These are the activations of a small neural network, seen along a few directions. Each row is one input.
Each table varies a few parts of the input and shows all the possible inputs, shuffled.
Descriptions start from the smaller parts, as in this example, which fits no table here: ring(5) and (point or ring(9) or (values(3) and line(6))).
Shared parts are said once, and a part with two or three values counts as separate values.
In the rows, 128 means zero.

Other details of the inputs vary at random and push rows far along two fixed directions, the same in every table; ignore that.

A family of inputs:
r1: [117 130 122 121 137 126 106 109 126 122 132 125 119]
r2: [150 119 102 134 130 105 117 112 159  99 139 122 121]
r3: [114 126 121 129 143 125 113 107 129 118 128 134 127]
r4: [120 125 129 127 144 119 105 119 134 130 133 123 118]
r5: [133 156 128 159  88 129 169 182 103 138  92  79 160]
r6: [146  95 167  42  88 167 207 150 167 166 133 201 102]
r7: [115 117 128 135 145 126 111 114 125 124 139 134 128]
r8: [141 100 162  47  93 166 217 142 175 159 122 210 109]
r9: [164 166 110 171  68 116 157 177 110 138  90 104 166]
r10: [117 130 124 123 139 126 108 111 126 126 137 124 119]
r11: [128 123 130 135 151 128 112 112 123 123 136 132 124]
r12: [117 129 126 124 141 124 108 114 124 127 138 125 116]
r13: [115 121 125 133 149 124 113 114 125 125 137 134 127]
r14: [127 128 126 131 144 129 112 104 128 116 127 131 124]
r15: [122 121 130 127 146 120 104 122 132 133 137 122 121]
r16: [114 125 125 133 147 123 114 112 127 122 134 134 124]
r17: [133 155 126 157  86 129 166 180 103 134  87  79 160]
r18: [129 118 132 137 147 130 110 112 124 122 139 132 125]
r19: [136 136 113 120 130 124  96 129 130 111 160 134 128]
r20: [127 126 129 135 149 127 113 110 126 120 133 132 121]
r21: [122 116 133 129 142 121 102 122 132 132 139 122 121]
r22: [130 155 127 159  90 132 169 183  88 139 101  80 159]
r23: [127 128 128 133 147 129 113 106 128 119 132 131 124]
Description of these inputs: values(3) or (line(4) and line(5)).
- Which other rows does r22 become when the line(4) part takes its other values? List them by row number. => r11, r13, r15
- List by row number the other inputs of the same sort as r2. => r9, r19

A family of inputs:
r24: [137 149 113 171 112 113 133 150 105 119 103  97 155]
r25: [160 121 143  77  89 142 186 159 162 149 124 162 120]
r26: [142 150 113 174 114 116 132 151 111 119 100  95 154]
r27: [146  87 137  72 159 136 104  70 185 124 160 200  85]
r28: [109 137 136 165 127 134 147 141  89 133 100  81 147]
r29: [137 148 115 163 109 118 136 153 106 110 113  91 150]
r30: [103  85 158  63 170 140  96  71 166 150 159 186  75]
r31: [135 150 107 156 103 115 129 157 102 123 118  89 147]
r32: [154 122 137  77  87 143 189 157 158 151 126 164 117]
r33: [128 123 159  77 103 166 196 150 137 147 117 168 120]
r34: [139 154 112 174 115 110 134 149 113 120 103  93 156]
r35: [117 151 131 162 123 140 141 142  85 127 107  95 154]
r36: [138 151 108 173 111 119 139 143 105 117 113  89 152]
r37: [140 149 113 156 106 115 128 159 105 122 116  88 149]
r38: [123 124 105 149 179 103  46  77 138  93 155 118 111]
r39: [113 124 100 145 175 101  48  72 129  94 160 121 109]
r40: [163 116 145  89  92 148 195 145 161 143 119 168 125]
r41: [120 108 165  85 110 156 201 145 142 164 101 164 117]
r42: [126 120 157  76 100 165 191 152 142 151 117 169 128]
r43: [112  85 153  59 175 142 102  87 160 145 175 193  80]
r44: [ 94 117 127 146 190 113  42  83 113 122 166 121 111]
r45: [147 118 137  83  86 145 192 154 165 144 123 168 125]
r46: [114 130  97 158 181  94  47  70 133 103 150 123 115]
r47: [136  87 131  68 155 134 106  65 176 125 166 205  83]
r48: [106  80 152  65 175 144 105  82 167 137 172 197  88]
r49: [120 128 104 148 180  97  47  74 139  93 158 115 112]
r50: [142 154 116 167 104 112 125 155 113 126 115  87 152]
r51: [115 155 129 148 119 135 133 156  87 134 113  90 148]
r52: [116 130 101 151 171  95  35  75 134 109 162 117 111]
r53: [133 105 164  90 110 165 201 150 133 156 124 170 123]
r54: [113 125  99 154 177  96  45  70 127 102 149 127 115]
r55: [125 125 107 151 171 100  32  81 137 107 157 118 113]
r56: [114 156 132 156 114 135 129 153  88 136 111  94 151]
r57: [142 145 115 170 110 121 136 146 102 115 111  93 155]
r58: [111 141 134 169 131 129 144 155  88 135 109  98 153]
r59: [120 109 165  79 108 160 202 148 142 154 111 155 113]
r60: [137 149 112 164 108 114 132 154 119 116 113  87 158]
r61: [139 146 112 164 108 119 129 157 118 115 110  90 156]
r62: [129 146 107 162 102 117 132 153 108 116 115  92 156]
r63: [ 92 130 120 146 193 115  48  69 112 113 144 128 116]
r64: [107 142 134 151 123 129 138 155  91 140 106  76 141]
r65: [139 150 117 164 101 116 123 157 105 125 115  92 152]
r66: [152 118 142  82  78 145 182 154 153 152 124 172 120]
r67: [118 105 163  78 104 160 197 151 146 158 111 156 120]
r68: [132  95 130  65 158 129 108  73 186 122 168 198  78]
r69: [112 140 134 161 128 134 147 158  89 126 119  91 148]
r70: [134 145 113 161 106 117 131 156 111 115 113  92 158]
r71: [162 117 143  79  89 147 182 161 160 148 121 163 118]
- What do these inputs look like to the network? => line(6) and (values(3) or ring(5))
- Changing only the line(6) part turns r57 into r37. The same change can be made to r27. Which row results? => r71
- Changing only the line(6) part turns r54 into r62. The same change can be made to r34. Which row results? => r60
- Start at r38 and move only the ring(5) part, one step at a time. The first step leads to r49. Which rows follow, in order? => r68, r39, r29
- Start at r44 and move only the line(6) part, one step at a time. The first step leads to r43. Which rows follow, in order? => r48, r69, r53, r58
- Which other rows does r28 become when the line(6) part takes its other values? List them by row number. => r30, r41, r59, r64, r67
